A small network was shown many inputs. Here are its activations along a few directions, one row for each input.
In each table, some parts of the input vary, and every possible input appears once, in random order.
A made-up example of a description, with smaller parts first: one of 3 separate values, together with either a single point or one of 11 places along a line or (one of 5 places around a ring, together with one of 6 places along a line).
Shared parts are said once, and a part with two or three values counts as separate values.
(in the rows, 128 means zero)

Other details of the inputs vary at random and push rows far along two fixed directions, the same in every table; ignore that.

Rows:
x1: [ 42 158  69 168  72 145 151 204 139 186 198]
x2: [ 54 133 100 148  98 160 121 162 123 140 189]
x3: [152 160 125 160 120  49 156 125 172 202 121]
x4: [170 137 161 131 146  82 139  99 136 135 108]
x5: [ 82  94 118 107 125 184 116 139 126  89 155]
x6: [204 142 167 124 157  87 129  80 121 131  63]
x7: [ 66 139  81 158  95 143 111 150 141 175 180]
x8: [110  86 138  83 157 201  88 116  92  36 120]
x9: [109 117 143 111 145 183  89 108  85  82 133]
x10: [ 77 123 108 137 113 169 101 133 113 124 174]
x11: [157 157 130 151 108  66 175 155 147 177 127]
x12: [145 162 122 156 122  65 153 130 161 195 117]
x13: [159 125 141 122 135  79 180 136 169 143 107]
x14: [ 72 142  86 145  90 171 117 173 113 149 176]
x15: [221 108 192  86 180 134  88  55  73  64  52]
x16: [175 156 132 145 120  80 143 120 142 173  95]
x17: [128 170  98 183  94  46 167 144 192 233 142]
x18: [ 86 114  88 117 107 176 120 176 124 108 154]
x19: [ 70 106  95 114 110 193 128 169 122 107 159]
x20: [111  84 134  98 139 178 112 116 118  71 140]
x21: [103 128 123 122 127 177 103 131  92 106 141]
x22: [111  85 173  81 171 234  55  82  36   7 122]
x23: [ 53 138  87 155  98 171  95 145 130 158 173]
x24: [ 72 100  94 109 105 206 117 171 112  98 163]
x25: [200  99 179  89 178  99 130  82 131  65  72]
x26: [161 127 127 131 131  63 167 132 177 144 117]
x27: [185 132 170 134 147  61 155  97 138 132 107]
x28: [202 119 160 102 162  82 157 112 140  99  69]
x29: [204 125 189 108 179 109 103  53 103  93  55]
x30: [157 174 112 163 109  45 172 145 171 218 114]
Description of these inputs: one of 5 places along a line, together with either one of 2 separate values or one of 4 places along a line.
The inputs of x1 and x11 match in every part but the place on the line of 5. If x28 is changed in the same way as x1 into x11, which row does it become?
> x18
List by row number the other rows that have the place on the line of 5 in common with x27.
> x7, x10, x17, x20, x26
Which other rows does x11 become when the place on the line of 4 takes its other values? List them by row number.
> x14, x15, x16

Rows:
x31: [182 137 184 147 146  69 148  73 132 133 115]
x32: [201 126 191 116 182  56 116  63 120 100  99]
x33: [146 130 148 112 166 102 157 108 158 133  90]
x34: [102 160 114 187  94  66 158 144 160 189 173]
x35: [132 165 113 144 141  33 182 159 204 186 110]
x36: [181 103 137 116 126  90 160 131 152  99 107]
x37: [202 116 209 111 170  79 137  53 113 124  95]
x38: [136  75 125  75 149 165  97 130 112  43 135]
x39: [161 100 133 115 120 123 158 131 147 102 123]
x40: [122 117 112 107 147 184  41 100  85  89 118]
x41: [170 127 125 146  89  56 212 164 194 185 125]
x42: [227 141 165 126 161  78  95  69 120 108  51]
x43: [170 113 182  91 180 116 147  86 137 111  65]
x44: [226  83 182  80 160  92 163  93 137  99  74]
x45: [ 24 130  82 142 110 193 114 170 135 114 162]
x46: [223 124 176 106 160 100 112  58 115 142  52]
x47: [145 106 119 114 119 115 135 151 148  86 133]
x48: [119 157  87 170  92 113 116 141 143 184 129]
x49: [142 104 138  85 130 196 126 169  52  49 128]
x50: [122 119  81 132  98  84 177 181 182 168 158]
x51: [ 99 105 110 103 136 230  45  93  72  95 132]
x52: [172 119 159 118 133 162  88  75  93 113  79]
x53: [ 24 124  98 136 102 212 123 166 132 129 162]
x54: [ 64 105 123 122 136 191  71 109  80  88 183]
x55: [ 19 177  70 148  90 188 154 235 106 159 176]
x56: [124 121  85 134  95  90 188 177 188 182 162]
x57: [ 88 149 110 151 117 121 166 152 173 159 132]
x58: [122 160 119 150 133  69 163 154 184 149 110]
x59: [ 64 108 144 136 111 208  87 111  80  99 181]
x60: [ 50 139  94 161  97 140 130 147 138 181 211]
x61: [ 74 154  83 148 119  94 168 175 186 188 144]
x62: [183 206 114 165  97  54 172 171 124 225  97]
x63: [ 71 151  54 158  88 148  98 161 138 196 164]
x64: [ 93 136 155 115 133 206  88 135  19  69 164]
x65: [ 91 105 153 121 147 192  50  92  66  38 161]
x66: [137 117 133 119 133 195  65  82  83  92 105]
Describe the family of inputs behind these rows.
> one of 4 separate values, together with either a single point or (one of 2 separate values, together with one of 4 places along a line)
The inputs of x65 and x42 match in every part but the choice among 4 separate values. If x34 is changed in the same way as x65 into x42, which row does it become?
> x48
List by row number the other rows that have the choice among 4 separate values in common with x49.
> x36, x38, x39, x41, x44, x47, x50, x56

Rows:
x67: [129 137  99 142  97 147 139 141 126 164 131]
x68: [184 129 136 108 154  75 172 158 159 103  79]
x69: [170  69 169  82 185 191  49  29  79  18  88]
x70: [105 107 127 118 118 123 180 173 152 106 164]
x71: [ 68 138  99 146  96 176 127 158 116 166 144]
x72: [101  78 120  87 148 167 118 121 152  64 125]
x73: [202 140 132 121 136  68 126 127 127 138  96]
x74: [174 150 117 140 129  91 129 126 124 130 105]
x75: [ 76 114  82 113  95 179 164 193 151 135 146]
x76: [ 91 149 142 142 132 122 147 136 120 145 168]
x77: [ 68 138 116 157  86 149 129 159 125 142 195]
x78: [167 173 151 129 164  72 141 117 126 140  84]
x79: [101 156 108 148 121 119 119 153 117 141 126]
x80: [178 100 167 107 140 111 122 100  98  99 135]
x81: [153 141 157 132 172  74 137  82 164 152  96]
x82: [148 155 150 126 144 118 152 116 126 165  92]
x83: [ 86 141 101 146  85 177 121 158 126 163 148]
x84: [ 77 159  86 155  92 151 104 174 124 143 158]
x85: [142 135 167 145 135  82 157 116 124 138 131]
x86: [164 111 124 121 132  86 116  98 159 149 122]
x87: [171 130 155 139 143  75 126  83 170 143  96]
x88: [ 96  72 149  94 144 251  54  88  31   7 166]
x89: [135 123 103 124  96 145 127 149 123 169 136]
x90: [ 87 125 115 150 128 123 115 117 155 152 139]
Describe the family of inputs behind these rows.
> one of 4 separate values, together with either a single point or one of 5 places along a line
The inputs of x82 and x78 match in every part but the choice among 4 separate values. If x89 is changed in the same way as x82 into x78, which row does it become?
> x73
List by row number the other rows that have the choice among 4 separate values in common with x77.
> x70, x76, x80, x85, x88
Which other rows does x68 become when the choice among 4 separate values takes its other values? List them by row number.
> x70, x72, x75
List by row number the other rows that have the choice among 4 separate values in common with x72.
> x69, x81, x86, x87, x90
